A small network was shown many inputs. Here are its activations along a few directions, one row for each input.
Each table varies a few parts of the input and shows all the possible inputs, shuffled.
Descriptions start from the smaller parts, as in this example, which fits no table here: ring(8) and (point or ring(9) or (values(2) and line(6))).
Shared parts are said once, and a part with two or three values counts as separate values.
(in the rows, 128 means zero)

Other details of the inputs shift rows strongly along two fixed directions, in all tables alike. That doesn't count.

Rows:
x1: [149,120,141,165,188,190,99,184,144,80,134]
x2: [164,125,89,131,121,147,133,117,136,104,130]
x3: [72,104,178,134,118,83,159,117,129,168,93]
x4: [149,158,88,128,122,128,111,120,110,109,138]
x5: [172,118,127,163,150,182,114,163,156,68,119]
x6: [135,131,102,123,149,147,115,131,123,125,157]
x7: [130,134,148,115,135,146,114,144,132,122,147]
x8: [155,144,95,134,100,133,116,117,128,95,130]
x9: [152,134,100,123,146,139,126,130,127,118,127]
x10: [160,126,95,125,127,145,131,111,139,105,131]
x11: [106,115,86,113,91,86,163,72,117,172,125]
x12: [150,138,108,124,143,147,114,143,124,122,147]
x13: [104,109,99,115,82,87,165,69,124,166,121]
x14: [159,130,96,125,136,142,132,122,132,110,127]
x15: [146,136,106,114,151,138,117,130,123,124,138]
x16: [97,99,222,161,144,127,141,164,155,116,79]
x17: [154,152,90,130,111,129,115,118,120,103,132]
x18: [109,131,92,95,106,74,153,75,110,177,126]
x19: [153,133,59,128,147,148,121,113,123,119,150]
x20: [154,129,104,126,140,142,129,122,135,110,127]
x21: [164,140,72,127,145,145,122,127,125,115,137]
x22: [144,159,102,126,125,128,107,126,107,115,143]
x23: [76,113,186,121,121,80,150,124,124,173,99]
x24: [95,108,166,130,99,87,166,115,130,163,87]
x25: [132,130,109,121,131,154,114,132,126,124,165]
x26: [173,137,60,126,133,147,126,116,129,108,139]
x27: [94,131,135,90,95,86,143,94,114,178,144]
x28: [101,133,114,89,106,80,144,89,108,181,140]
x29: [83,104,235,159,156,129,129,177,145,128,89]
x30: [68,110,184,119,101,96,148,122,126,174,126]
x31: [149,129,91,128,138,143,126,113,132,110,136]
x32: [94,103,232,157,153,128,136,175,150,123,75]
x33: [144,155,104,130,122,125,113,125,116,114,129]
x34: [148,132,69,127,150,144,123,114,123,119,147]
x35: [125,130,128,120,137,147,115,134,129,122,158]
x36: [100,150,138,99,69,82,129,97,101,168,141]
x37: [85,120,180,115,93,91,142,125,127,177,122]
x38: [100,115,98,112,94,83,164,73,117,173,121]
x39: [146,124,182,152,179,182,100,198,147,82,124]
x40: [136,130,94,127,153,143,119,127,122,125,147]
x41: [139,132,90,122,154,138,119,122,121,124,149]
x42: [97,126,100,101,102,88,148,88,107,184,147]
x43: [97,93,229,166,132,130,145,160,162,110,77]
x44: [150,135,104,123,147,142,120,137,121,123,135]
x45: [109,117,101,108,81,84,162,66,124,163,122]
x46: [143,132,119,121,149,138,122,140,124,123,129]
x47: [148,138,110,118,142,145,116,139,121,124,146]
x48: [148,162,106,120,122,135,101,129,109,116,152]
x49: [142,134,95,125,148,139,121,119,126,119,137]
x50: [154,134,95,127,144,142,126,130,125,119,128]
x51: [90,107,177,138,97,83,161,121,138,165,83]
x52: [100,111,216,160,149,128,128,180,146,132,89]
x53: [161,141,79,128,144,141,118,126,129,119,136]
x54: [97,129,140,95,86,89,148,102,112,181,136]
x55: [97,86,201,171,123,136,146,153,158,115,87]
x56: [151,131,158,168,129,166,102,168,147,57,112]
x57: [101,114,215,152,143,130,123,179,144,134,103]
x58: [172,131,66,128,118,144,124,109,138,106,139]
x59: [101,153,124,102,80,75,133,93,94,170,137]
x60: [149,150,96,133,111,129,115,120,119,100,132]
x61: [129,123,192,151,166,185,96,189,150,84,139]
x62: [90,92,220,169,144,130,144,163,155,116,81]
x63: [128,128,122,126,151,142,116,137,126,123,149]
x64: [136,134,140,115,132,147,117,145,129,122,147]
x65: [93,100,184,132,91,88,170,114,140,155,82]
x66: [109,132,103,102,101,78,153,93,107,184,124]
x67: [130,133,126,122,148,143,113,137,126,123,148]
x68: [156,122,70,128,125,144,131,98,135,106,144]
x69: [141,135,129,123,130,151,113,147,129,121,150]
x70: [148,160,99,123,126,129,107,125,109,118,142]
x71: [136,133,135,118,148,141,114,143,128,123,139]
x72: [149,150,167,150,142,179,79,181,131,70,147]
Each input here is: line(6) and (values(2) or line(10)).
- Changing only the line(6) part turns x33 into x70. The same change can be made to x9. Which row results? => x46
- A walk changes only the line(6) part. It starts at x13 and steps to x38. List the rest of the walk in order. => x34, x40, x6, x30
- Which other rows agree with x59 in the line(6) part? List them by row number. => x6, x12, x28, x39, x42, x47, x48, x57, x63, x67, x71
- Which other rows does x19 become when the line(6) part takes its other values? List them by row number. => x1, x11, x25, x42, x55
- Which other rows does x70 become when the values(2) part takes its other values? List them by row number. => x22
